[151 139 150 156 144] >> 144

[102 123 129 113 137 114] >> 137

[[143 111 142 150 113 118]
 [114 148 114 106 147 141]] >> 113

[146 121 104 127 124 112] >> 124

[104 148 121 122 131 145 134] >> 131

[[128 149 149 123 129]
 [129 133 107 117 124]] >> 129

[123 104 112 156 136] >> 136

[[151 132 111 123 110 126]
 [134 120 119 155 123 116]] >> 110
---
[105 157 154 119 145 141] Out: 154
[147 100 151 123 144 110] Out: 151
[141 121 140 135 154 150] Out: 140
[118 115 151 109 120 126] Out: 151
[104 140 137 113 107 131] Out: 137
[148  98 130 116 129 123] Out: 130
[127 126 140 110 108 152] Out: 140
[133 143 123 143 131 154] Out: 123
---
[[121 134 117 131 123 117 116 121 114]
 [119 143 111 139 126 122 114 119 113]
 [116 143 120 136 133 136 120 113 118]
 [128 135 132 132 138 147 137 127 140]
 [126 139 130 135 141 151 135 125 139]
 [120 134 117 131 124 119 116 120 114]] ⇒ 121

[[130 133 133 137 129 134 134 122 139 121]
 [119 135 126 135 135 132 128 133 132 118]
 [125 133 133 131 131 125 108 127 117 138]
 [135 136 129 112 136 123 152 129 122 132]
 [121 124 120 106 125 129 118 137 132 111]] ⇒ 139

[[122 113 126 118 136 114 137 123 131 134 117 131 114 111]
 [134 121 118 121 123 112 136 123 126 132 114 125 108 125]
 [141 120 114 131 125 127 149 136 126 126 109 138 107 127]
 [134 125 124 122 125 124 133 128 121 125 114 137 116 129]
 [123 126 121 116 120 101 124 135 114 137 130 100 127 129]
 [132 124 121 118 127 119 126 120 121 127 118 131 117 124]
 [139 133 123 127 119 109 143 139 126 140 122 126 114 135]
 [127 129 112 110 119 116 132 137 120 137 122 128 132 140]] ⇒ 114

[[118 140 123 114 126 142 125 119 133 123 128 133 114 126]
 [124 126 125 132 131 127 127 131 124 129 125 127 127 125]
 [125 148 137 130 133 144 125 134 130 133 125 135 130 134]
 [126 152 134 143 127 116 130 132 132 127 125 137 128 128]
 [125 121 126 106 121 105 122 124 126 133 123 126 107 132]
 [127 105 124 139 124 129 120 133 137 127 133 117 117 126]] ⇒ 114

[[140 137 123 124 132 138 123 121 134 127 131 135 122 126]
 [136 148 152 122 154 108 119 144 147 151 149 127 141 138]
 [108 114 149 143 122 128 125 150 123 141 115 121 116 109]
 [122 126 102 126 131 124 138 123 122 149 116 118 126 145]
 [110 119 129 135 118 144 142 137 155 113 136 144 113 108]] ⇒ 122

[[128 129 129 146 143 138 130 128 128 128 128 128 128 128 128]
 [129 128 128 127 128 128 128 128 128 142 137 133 141 128 128]
 [128 129 128 128 128 128 129 128 128 128 127 128 141 133 131]
 [129 137 129 129 128 128 128 128 128 128 128 128 129 128 129]
 [128 128 128 127 128 128 134 142 129 150 129 128 128 128 128]
 [129 133 128 128 128 128 128 128 128 128 128 128 129 130 130]
 [128 128 128 134 140 149 139 130 128 128 128 128 129 128 128]] ⇒ 128

[[130 109 120 125 126 139 128 147 126 126]
 [132 130 128 129 130 124 135 133 133 112]
 [128 126 127 128 130 127 126 127 128 128]
 [127 128 128 128 128 128 128 128 128 128]
 [135 129 128 129 117 131 109 129 158 130]
 [128 128 128 128 128 128 128 128 128 128]] ⇒ 126

[[118 151 128 120 115 138 118 136 136 148 129]
 [126 132 127 125 124 116 137 123 121 132 127]
 [132 124 130 131 133 142 118 136 139 124 129]
 [124 137 127 123 121 137 120 135 137 136 129]
 [135 113 131 135 138 141 121 138 138 115 130]
 [123 134 127 124 123 113 139 117 117 132 125]] ⇒ 148

[[129 122 128 130 121 136 146 130 125 132 138 125]
 [126 135 124 131 121 125 116 116 128 118 143 115]
 [136 138 126 120 155 102 128 130 141 105 114 115]
 [128 124 120 130 113 134 113 117 126 134 119 136]
 [125 133 130 128 153 112 129 134 142 129 123 133]
 [129 123 120 131 125 132 132 117 115 133 133 129]] ⇒ 138
---
[134 121 106 128 121] gives 134

[[132 143 102 133]
 [117 128 105 108]] gives 143

[131 132 144 103 131 143] gives 144

[105 135 131 152 141 150] gives 152

[127 129 108 101] gives 129

[[157 104 130 138]
 [128 130 130 127]
 [118 137 129 123]] gives 157
---
[[134 136 141 132 136]
 [151 128 113 123 132]
 [122 134 144 128 125]] → 128

[[130 126 131 130 131 131 109]
 [125 132 128 125 126 126 140]
 [127 128 124 127 127 126 152]] → 126

[[142 131 113 129]
 [146 131 106 129]
 [143 131 112 129]] → 112

[[118 105 128 134]
 [125 122 128 128]
 [129 129 128 130]] → 128

[[142 127 130 123 129 127]
 [142 134 123 112 127 131]
 [150 133 140 129 150 134]] → 150

[[137 139 139 115 144 127]
 [111 138 122 132 113 128]
 [125 126 128 122 121 103]] → 121
---
[144 106 145 128] result: 144, 128

[153 110 110 121 124 103] result: 153, 103

[129 124 146 152] result: 129, 152

[131 127 154 143 132 118 136] result: 131, 136

[[137 122 129 107]
 [130 135 114 157]] result: 137, 157

[[138 123 119 125 130]
 [154 124 124 124 148]
 [102 137 142 139 113]] result: 138, 113

[[141 129 126 114 119 129]
 [131 119 107 116 127 124]
 [118 127 129 113 104 119]] result: 141, 119
---
[120 103 153 149 116 139 145] -> 149, 153

[[129 118 134 125 121 121 123]
 [121 127 131 157 132 139 147]
 [130 114 139 125 114 126 134]] -> 157, 157

[128 125 136 103 134] -> 136, 136

[122 153 110 131 109] -> 110, 153

[113 137 152 114 118 127 122] -> 114, 152

[118 130 105 130 138] -> 105, 138

[127 152 134 141 119] -> 134, 152
---
[151 127 105 133 130 133] ⇒ 151, 105

[114 128 125  99 141 127] ⇒ 141, 99

[[139 142 154 135 130 121 139]
 [136 123 117 132 125 125 132]] ⇒ 154, 117

[108 157 135 153 149] ⇒ 157, 108

[[132 131 136 139 128 137 102]
 [130 133 132 137 130 143 103]
 [136 139 125 124 140 107 115]] ⇒ 143, 102

[132 146 153 115 114 103 118] ⇒ 153, 103

[[130 125 157 123]
 [109 136 127 127]] ⇒ 157, 109

[154 115 139 121] ⇒ 154, 115
---
[136 133 101 135] Out: 133

[[131 114 134 152 134 139]
 [142 101 113  99 133 128]] Out: 139

[129 104 126 123 107 121 112] Out: 123

[[127 115 140 122 121 120 139]
 [125 123 147 144 135 100 110]] Out: 140

[[111 117 125 142 140]
 [156 135 113 126 138]
 [121 110 120 128 120]] Out: 140

[[129 119 123 133]
 [100  98 149 109]] Out: 129

[127 130 116 125 151] Out: 127
---
[153 121 126 122 126 128 131] Answer: 122, 153

[[128 134 146 129 150 134 133]
 [127 123 105 130 101 122 123]
 [127 122 115 124 115 120 125]] Answer: 130, 150

[122 129 149 134 124 128 131] Answer: 134, 149

[124 124 153 130 123] Answer: 153, 153

[121 140 111 132 146 125 103] Answer: 132, 146

[[129 145 132 115 128 139 120]
 [139 123 134 124 124 142 134]
 [136 128 151 117 107 129 140]] Answer: 124, 151

[[106 121 127 118 149]
 [108 123 124 121 145]
 [147 137 134 136 110]] Answer: 124, 149
---
[122 151 143 120 117 108] value 117

[106 112 153 104] value 106

[158 109 139 145 120 134] value 120

[[152 112 154 130]
 [139 107 147 155]] value 112

[156 124 114 132] value 124

[[142 131 119 154 149]
 [117 131 134 114 122]] value 117

[112 117 137 158 125 157 130] value 117

[107 130 149 146] value 130

[144 133 125 150 146] value 133

[104 121 125 117 150] value 117
---
[[125 129 128 127 128 120]
 [ 99 137 129 127 112 117]
 [143 129 128 127 128 117]] -> 120

[[145 117 132 149 125 156]
 [145 117 132 149 117 156]
 [145 117 132 149 115 156]] -> 156

[[157 125 119 132 146 127 145]
 [101 126 135 124 111 129 101]
 [139 133 128 122 121 125 108]] -> 145

[[128 100 145 132 124 114]
 [141 100 110 132 120 132]
 [128 135 124 128 130 133]] -> 114

[[145 127 120 117]
 [148 124 135 148]
 [122 154 125 120]] -> 117

[[124 114 129 120 142 126 110]
 [122 122 131 137 129 122 127]
 [128 117 129 127 155 124 110]] -> 110

[[142 114 102 120 147 153 130]
 [142 114 102 120 147 152 130]
 [150 124 103 111 138 154 140]] -> 130

[[121 148 120 142]
 [144 152 116 125]
 [117 107 145 120]] -> 142
---
[[155 143 109 132 120 126 156]
 [115 123 122 113 132 117 127]
 [110 119 126 117 142 119 120]] -> 120

[[129 127 150 156]
 [119 123 123 120]
 [120 133 139 135]] -> 127

[[109 129 108 137]
 [115 140 102 125]
 [142 111 141 124]] -> 129

[[136 129 104 141 135 151 116]
 [141 117 110 123 134 125 135]
 [106 111 156 115 158 116 119]] -> 135

[[155 116 115 131 130 155 107]
 [157 124 139 136 125 136 118]
 [147 126 152 141 127 118 133]] -> 130

[[124 137 133 114]
 [134 109 132 119]
 [152 118 145 137]] -> 137

[[114 146 103 152 135]
 [124 147 108 146 132]
 [125 138 110 136 130]] -> 103

[[120 130 117 127 126]
 [104 123 119 134 136]
 [129 128 129 118 134]] -> 117

[[118 120 144 117 126]
 [147 128 137 114 120]
 [128 109  99 150 145]] -> 144
